Each row below holds a small network's activations on one input, seen along a few directions.
Each table varies a few parts of the input and shows all the possible inputs, shuffled.
Descriptions start from the smaller parts, as in this example, which fits no table here: one of 6 places along a line, together with either a single point or one of 11 places along a line or (one of 3 separate values, together with one of 5 places around a ring).
Shared parts are said once, and a part with two or three values counts as separate values.
In the rows, 128 means zero.

Other details of the inputs shift rows strongly along three fixed directions, in all tables alike. That doesn't count.

A family of inputs:
r1: [108 158 150 114 133 137 104 143 191 156 112]
r2: [125 127 152 152  89  91 153 131  99 138 122]
r3: [ 93 153 134  84 140 131 156 182 188 113 173]
r4: [150 108 104 111 182 174  61  77 134 149  96]
r5: [113 138 168 130 146 129 108 145 194 160 116]
r6: [151 113 113 109 181 177  84  97 131 121 108]
r7: [128 137 137 168  80  98 144 123 110 146 108]
r8: [ 97 142 120 165  85 113 123 100 127 160 111]
r9: [166 104  95 149 129 146 115  86  51 100 109]
r10: [116 160 153  82 136 130 144 191 184 106 161]
r11: [123 150 158  85 146 124 156 186 188 112 164]
r12: [113 139 171 128 144 130 108 144 194 160 123]
r13: [150  92 124 128 193 166  62  78 144 160  96]
r14: [126 128 150 154  91  90 153 130  97 140 118]
r15: [139 101  74 147 132 137 113  72  69 125 117]
r16: [126 109  92 107 178 166  86  84 141 140 123]
r17: [124 131 151 184  93 101 122 113 118 163  98]
r18: [ 86 151 137 116 134 139 113 129 195 166 129]
r19: [151 109 106 101 178 170  77  95 131 132 113]
r20: [132 152 132 127  82  96 179 183  99  84 158]
r21: [125 151 131 158  81 103 139 131 105 134 114]
r22: [172  87  91 153 127 132 117  75  50 121 109]
r23: [165  96 107  73 192 159 126 141 129  88 155]
r24: [133  97  77 154 128 145  98  60  76 147 104]
r25: [178  97 105  38 195 146 180 198 109  22 214]
r26: [124 151 143 162  81 117 138 128 110 126 113]
r27: [125 128 152 182  89 103 122 115 118 160 102]
r28: [113 137 168 129 144 130 107 146 195 160 118]
r29: [106 147 117 126  93 101 185 170 114  97 168]
r30: [125 125 151 153  86  91 153 132  97 137 121]
r31: [101 136 174 131 145 133  82 102 199 204  84]
r32: [124 150 140 165  81 115 139 129 108 126 107]
r33: [177  77 100 111 141 115 167 135  28  62 158]
r34: [ 87 152 134 115 135 136 115 132 196 157 128]
r35: [125 126 149 154  89  89 155 134  97 136 118]
r36: [146 104  77 115 134 129 156 123  61  73 167]
r37: [129 139 137 165  82  97 148 124 110 144 113]
r38: [108 147 117 126  90  99 183 169 114  92 170]
r39: [115 162 160  89 138 140 147 191 186  97 155]
r40: [124 108  93 107 179 168  88  86 142 145 122]
r41: [156 114 115  76 183 170 123 147 128  71 155]
r42: [100 145 118 155  89 109 145 121 121 147 126]
Description of these inputs: one of 6 places around a ring, together with either one of 2 separate values or one of 5 places along a line.
- The inputs of r26 and r32 match in every part but the place on the ring of 6. If r2 is changed in the same way as r26 into r32, which row does it become? => r35
- The inputs of r37 and r25 match in every part but the place on the ring of 6. If r6 is changed in the same way as r37 into r25, which row does it become? => r41

A family of inputs:
r43: [127  94 133 181 143 170  39  19 143 216  35]
r44: [123 169 165 153  88  89 173 192 158 114 151]
r45: [ 99 150 162  88 170 163  88 135 203 151 108]
r46: [110 154 175 150  97  76 179 189 151 127 157]
r47: [119 177 162 121  72  91 179 180 151 122 142]
r48: [106 138 157  81 175 144  89 138 202 167 114]
r49: [ 83 167 107  99 151 162 100 129 227 164 136]
r50: [ 95 166 173 142  79  99 166 189 146 108 155]
r51: [126 139 140 171  55  96 163 108  62 126 107]
r52: [113 133 160  77 173 144 100 125 206 172 117]
r53: [ 84 129  86 210  61 104  98  34  94 211  73]
r54: [167  89 111 106 196 160 130 131  94  66 158]
r55: [ 87 150  91 185  48 103 165 103  72 123 131]
r56: [160  85 105  88 182 141 123 143  94  83 166]
r57: [173 111  94  75 174 152 126 145  93  70 148]
r58: [174 102  95  91 173 154 118 148  99  69 162]
r59: [186  83  89 146 129 135 129  97  56 102 117]
r60: [172  69 100 139 139 121 137  99  54 112 126]
- Describe the family of inputs behind these rows. => one of 3 separate values, together with either a single point or one of 5 places around a ring
- The inputs of r47 and r51 match in every part but the choice among 3 separate values. If r58 is changed in the same way as r47 into r51, which row does it become? => r50
- A walk changes only the place on the ring of 5. It starts at r56 and steps to r48. List the rest of the walk in order. => r52, r60, r46
- Change only the choice among 3 separate values in r59. List by row number the other rows that result. => r43, r60
